Here are a small network's activations along a few directions, averaged over the inputs that share one value of a field.
Values that are neighbours, or in one group, have similar rows; names and order tell nothing.
(in the rows, 128 means zero)

Other fields shift rows strongly along two fixed directions, in all tables alike. That doesn't count.

Field NIV:
voloz: [133 164 137 135 104 147  85 140  83 130 188 118]
zaf: [ 83 122 122 117 120 108 148 107 134 138 113 149]
lal: [140 113 126 116 131 114 124 134 121 114 124 129]
rufa: [116 132 108 147 136 127 112 116 116 113 129 143]
pupaf: [188 151 152 137 138 144  98 143 145 126 142 100]
goguk: [197 126 150 121 142 138 122 138 138 114 113 111]
boz: [ 84 128 117 129 106 122 136 105 111 143 124 146]
rurav: [174 142 149 123 115 147 133 127 161 147 120 102]
veta: [198 140 153 127 125 155 129 144 149 142 129  94]
gisus: [220  53 143  48 210  47 172 131 235  86  16 115]
devus: [ 91  97  97 154 145 108 142 121 138 108  96 154]
tadi: [124  93 110 115 145  95 164  93 171 111  48 147]
foz: [141 154 147 119 126 139  99 141 113 126 175 113]
sibis: [134 148 133 146 108 159 127 130  95 136 149 124]
nira: [122 138 134 126  95 148 121 139  83 142 164 122]
barus: [206 186 196 114 100 185 101 157 138 175 187  71]
gotok: [ 46 104  87 141 136 110 156 119 120 129 110 159]
lav: [ 42 119  86 160 132 116 122 118 108 116 138 159]
votog: [ 98 139 129 125 116 132 137 134 101 140 157 134]
nopaf: [ 25 110  83 161 130 121 134 123  99 123 137 169]
A value of NIV combines one of 4 hidden first parts with one of 5 second parts; all combinations occur once.
rurav and boz share the first part; rurav and devus share the second. Which value has the first part of devus and the second part of boz?
> lal
barus and tadi share the first part; barus and lav share the second. Which value has the first part of lav and the second part of tadi?
> rufa
veta and votog share the first part; veta and pupaf share the second. Which value has the first part of pupaf and the second part of votog?
> foz

Field NAKOV:
koz: [203 122 166 100 112 113 133 114 161 127  85 107]
rol: [225  91 130  95 178  95 129 153 146  75  87 109]
zuta: [175 154 143 152 112 191 127 126 121 141 121 102]
lalat: [238 207 216  70  88 178 117 149 131 181 196  59]
far: [138 120 116 143 155 125 106 129 158  97 131 126]
nir: [ 65 119 117 143 116 126 190 102 125 159 100 159]
kiza: [136 127 112 156 134 131 121 109 137 105  84 150]
bubi: [  9 159 114 160  96 152  82 131  74 160 219 148]
dopil: [178  88 137  93 162 105 178 124 243 136  29 103]
rab: [194  86 133  78 153  83 139 153 124 104  99 110]
sumuk: [153 103 168  79 163  99 142 162 138 125 118 120]
dit: [ 79 125  85 190 122 151 135 122 133 139 115 154]
mudes: [ 54  70  76 138 101 105 191  79 130 123  46 173]
rolo: [ 71 134  97 165 134 129  95 111  68 110 157 150]
kun: [111  82  92 132 170  90 141 131 146  79 107 145]
futot: [ 88 156 148 104 111 136 117 127  87 151 188 141]
bag: [ 47 173 112 147 100 137 115 120 101 161 175 126]
nabag: [227 178 204 105 129 178  76 204 127 149 223  56]
ponel: [ 85  85  83  95 127  64 143  85 130  92  66 175]
rul: [ 86 179 112 214  96 173  82 131  81 146 214 146]
A value of NAKOV combines one of 4 hidden first parts with one of 5 second parts; all combinations occur once.
ponel and bubi share the first part; ponel and rab share the second. Which value has the first part of rab and the second part of bubi?
> nabag
lalat and koz share the first part; lalat and nir share the second. Which value has the first part of nir and the second part of koz?
> mudes
futot and rolo share the first part; futot and sumuk share the second. Which value has the first part of sumuk and the second part of rolo?
> rol
